A small network was shown many inputs. Here are its activations along a few directions, one row for each input.
Each table varies a few parts of the input and shows all the possible inputs, shuffled.
A made-up example of a description, with smaller parts first: one of 6 places along a line, together with either a single point or one of 9 places around a ring or (one of 3 separate values, together with one of 8 places around a ring).
Shared parts are said once, and a part with two or three values counts as separate values.

Other details of the inputs shift rows strongly along two fixed directions, in all tables alike. That doesn't count.
These rows show it; all are for the same input, with only those details redrawn:
[ -7 -39  44  27   8  22 -18 -20 -29 -22  -7  -2 -14]
[ -7   1 -15  13 -14 -17  28  14  58 -21  12  12  -4]
[ -4 -23  21  22  -1   8  -1  -5   9 -25  -2   4 -10]
[ 14 -36  42  22   0  37 -14  -4  34 -45 -35   3 -23]
[ -3   1 -15  12 -12 -13  28  15  67 -24   6  10  -6]
[  1 -35  38  26   3  22 -13  -9   0 -31 -14   1 -16]
[-15 -16  10  23  -1  -7   9  -9  -6 -11  18   1  -5]
[-11   7 -22  12 -15 -23  36  12  57 -16  20   9  -2]

Table:
row 1: [-15  28 -51   2 -23 -62  35  10  52  -1  28   4 -10]
row 2: [-32 -35  44   9   9  40 -14  11 -36 -10 -28 -25   9]
row 3: [-26  -7  -1   2 -26 -30   5   9 -36   7   1 -23   3]
row 4: [ 24 -20 -38 -26   4 -31 -21 -33  56  25  17  -8  62]
row 5: [  1  22  17  -9 -13 -20   2  -9 -69  35 -16   3   0]
row 6: [  0  21 -27  22   3 -44  20 -38 -66  28  27  21  -5]
row 7: [ -4 -32   5  13   7 -37 -37 -40  26  28 -14 -29  58]
row 8: [-10  -3  -3 -24  17  22 -22  18 -52  17  31 -19  18]
row 9: [ 28  -8  17 -23  22  47 -56 -12  -1 -11 -12  -3 -35]
row 10: [-37  14   3  23  31 -12 -22  -5 -37  19  37 -18   2]
row 11: [-19   8   1  13  11  16  30  -4 -59  24  -4   1  25]
row 12: [-19  35 -18   0   3 -26 -10  14  32  14  12 -10 -19]
row 13: [ 27  -2 -40 -22  -9   3  31  14  75 -28  26  29  -6]
row 14: [  9 -12  53 -17 -26  14 -28  26  20 -21 -61 -20 -22]
row 15: [-40  23 -10   1  -1 -16   3  39  -3  18  19 -28  23]
row 16: [ 17   2   2 -44  -7  35 -28  27  16  -3 -20 -15 -11]
row 17: [-29  18   6 -12 -13 -12 -15  33  -4  19 -11 -28  -2]
row 18: [ 34 -18  31   7 -15  24  -7  -4 -26 -14 -68   4 -16]
row 19: [ 16  -3 -33 -40 -32  -9  17  23  23 -12   5   1   1]
row 20: [-20  33 -12  -6 -10 -58   5   0   4  18  28   0 -15]
row 21: [  6 -22  -5 -27 -20  23  16  13  -8 -12  16   2  15]
row 22: [ 39  14  31  15  19  41 -36 -14   3 -10 -56  10 -36]
row 23: [ 49   6  43   6   5  22 -24 -23  -1 -16 -59  20 -40]
row 24: [-13  -6 -25 -32   1  23  23  22   2   0  23  -5  23]
row 25: [  6  29   0   8   8  15   8  23  -9  15 -20  -2  15]
row 26: [ -6   1 -43 -17   4 -37   6 -31 -55  22  67   7  -7]
row 27: [ 12  30  -4  26  34   9  -3  -6 -13  13   1  12  -3]
row 28: [-20   6   1  31  39   7  14 -40 -83  28  24  15  10]
row 29: [ -7   1 -11  15 -13 -13  28   7  50 -19  13   7  -5]
row 30: [ 26  20 -21 -43  -8 -11  -3  -3  40  -8  15  15 -25]
row 31: [-47 -22  22  15 -14 -10   7  -3 -85  17  26 -21  24]
row 32: [-13   1  -6  -5  42  14 -34 -23 -74  24  62  -6   3]
row 33: [ 36 -24  42 -46 -16  38 -38  11  -2 -22 -42  -9 -22]
row 34: [ -7  18 -22   7 -22 -17  53   8 -22  18   8  18  26]
row 35: [ 40   9 -33   5  -1 -38   3 -25  94  20 -42  15  61]
row 36: [ 32 -17  23  30  13  25   8 -21 -14 -15 -27  31 -12]
row 37: [  9 -22  -4 -13  30  42  -6  -7   9 -20  15  11  -7]
row 38: [-34   5 -13  15  15  -3  17   2  20  -5  20  -3   3]
row 39: [ 16  48 -23 -16 -14  -5  18  38  44  15 -39   5  -3]
Question: The inputs of row 9 and row 22 match in every part but one. If row 32 is changed in the same way as row 9 into row 22, which row does it become?
Answer: row 27
Question: What do these inputs look like to the network?
Answer: one of 3 separate values, together with either a single point or (one of 2 separate values, together with one of 6 places around a ring)
Question: Which other rows does row 16 become when the choice among 3 separate values takes its other values? List them by row number.
Answer: row 17, row 39
Question: Which other rows does row 21 become when the choice among 2 separate values takes its other values? List them by row number.
Answer: row 13

Table:
row 40: [-11  23 -18  -6 -10 -16  21  17   1   9  11   0   2]
row 41: [  2  38 -64 -13 -13 -46  43  15  78  13  28  14  17]
row 42: [-13  -5  -5   5   9 -17  -9 -21 -32  22  24  -6  17]
row 43: [ 10 -20  27   6  -8  37   1  25  41 -44 -36   1 -23]
row 44: [  8 -16  20  14  10   7 -19 -23 -22   2 -15   0   3]
row 45: [ 15  14 -11 -17 -12  12  13  32  59 -19 -19   5 -12]
row 46: [ 25 -28  28   2  10  29 -30 -15   9 -16 -31  -2  -4]
row 47: [-30 -16   5  27  13 -17   2 -31 -57  13  37  -1  13]
row 48: [ -1   3  -6   8   5 -16   0 -18 -13  15   8   4   8]
row 49: [-20   4  11   1   4  -4  -6  -9 -71  20  17  -6  -2]
row 50: [ 45 -30  40   7  10  46 -36 -10  37 -36 -61   4 -19]
row 51: [-12  36 -47 -23 -21 -29  36  37  53   5  22   0   7]
row 52: [-24   2   1  -7   3  -6  -5  -6 -68  23  30 -11   6]
row 53: [  8  -4  19  -4   1  21 -12   6 -15  -7 -16  -2 -14]
Question: What do these inputs look like to the network?
Answer: one of 2 separate values, together with either a single point or one of 6 places along a line
Question: List by row number the other rows that have the choice among 2 separate values in common with row 45.
Answer: row 40, row 43, row 49, row 51, row 52, row 53

Table:
row 54: [ 13   7   3   1  -3 -11  -7   2  18   6 -27   1  -2]
row 55: [ 11  10 -18 -17  -3   1  -5  18  54  -2 -10  -4   6]
row 56: [  3   8   4  17 -13 -10  15   9  44 -18 -21   1  -5]
row 57: [-23 -21  16  15  11   9 -18 -10 -41   4  16 -12   6]
row 58: [ 28   4 -10  -4   5   5  -4  -4  24  -3 -15  11  -5]
row 59: [ 11 -20  29  19  10  25  -5 -13  -2 -17 -26  10  -7]
row 60: [ 18  -2  -8   8   1   5  16   5  46 -26 -14  13 -10]
row 61: [ -9   9   1   8  15 -15  -6 -35 -73  37  25   3  16]
row 62: [-25  24 -47  -4 -13 -42  36   7  30  10  56   9   7]
row 63: [-40  23 -48 -20  -2 -58  25  -9 -64  57  72 -12  41]
row 64: [ 15 -32  42  -3  19  31 -50 -29 -45  -4 -16  -8 -14]
row 65: [  4  -3 -20 -10 -24   2  28  33  81 -25  -8   3   6]
row 66: [ -4  -7  55 -10  -4  59 -24  27 -71 -18 -30 -13 -39]
Question: What do these inputs look like to the network?
Answer: either a single point or (one of 2 separate values, together with one of 6 places along a line)
Question: Which other rows does row 58 become when the choice among 2 separate values takes its other values? List them by row number.
Answer: row 60

Table:
row 67: [  4  39 -60 -13   9 -36  27   2  37  21  24  22   5]
row 68: [ 28 -12  14 -36   0  30 -27  16  47 -21 -45 -11 -15]
row 69: [-19  58 -91 -44 -38 -47  70  63  92  14  51   2  26]
row 70: [ 20 -26  39  31 -11  32  -6   3  42 -34 -48   1  -7]
row 71: [ 22  -1  21  -9  -5   9 -16  10   1   6 -44  -3 -16]
row 72: [-17 -32  15   6  21 -10 -30 -49 -68  18  27 -14  25]
row 73: [-28  -1  25   3  -1  12  -4  -5 -95  29   4 -13  11]
row 74: [ 12 -20  38   5   3  52  -1  15  36 -39 -33   6 -37]
row 75: [-25  22 -17  11  11 -43  -3 -31 -73  54  25  -7  25]
row 76: [-16  -4  11  22   4 -27  -1 -44 -59  31  15  -4  24]
row 77: [  0  27 -18 -14   2 -15   4  -1 -41  31  40  12  -4]
row 78: [ -9  -4  38  18  -5  14  -7  10  -1 -35 -36  -9 -16]
row 79: [ -3   2  -3  -9   4  13   7   7 -43  -3   5   5 -17]
row 80: [ 10  43 -68  -8 -10 -50  64   4  85  10  43  28  17]
row 81: [ 15 -38  10   8  -4  26 -14  12  61 -44 -31   1  -4]
row 82: [ -7 -32  40   4   3  34 -28  16   0 -27 -15 -12 -15]
row 83: [ 24 -20  15  23  -3  32  -6  -1  49 -52 -24  14 -27]
row 84: [-13   0  -9   0  21 -23 -27 -29 -70  40  41 -18  26]
Question: What do these inputs look like to the network?
Answer: one of 3 separate values, together with one of 6 places around a ring
Question: The inputs of row 78 and row 70 match in every part but the place on the ring of 6. If row 82 is changed in the same way as row 78 into row 70, which row does it become?
Answer: row 81
Question: Which other rows does row 72 become when the choice among 3 separate values takes its other values? List them by row number.
Answer: row 76, row 80
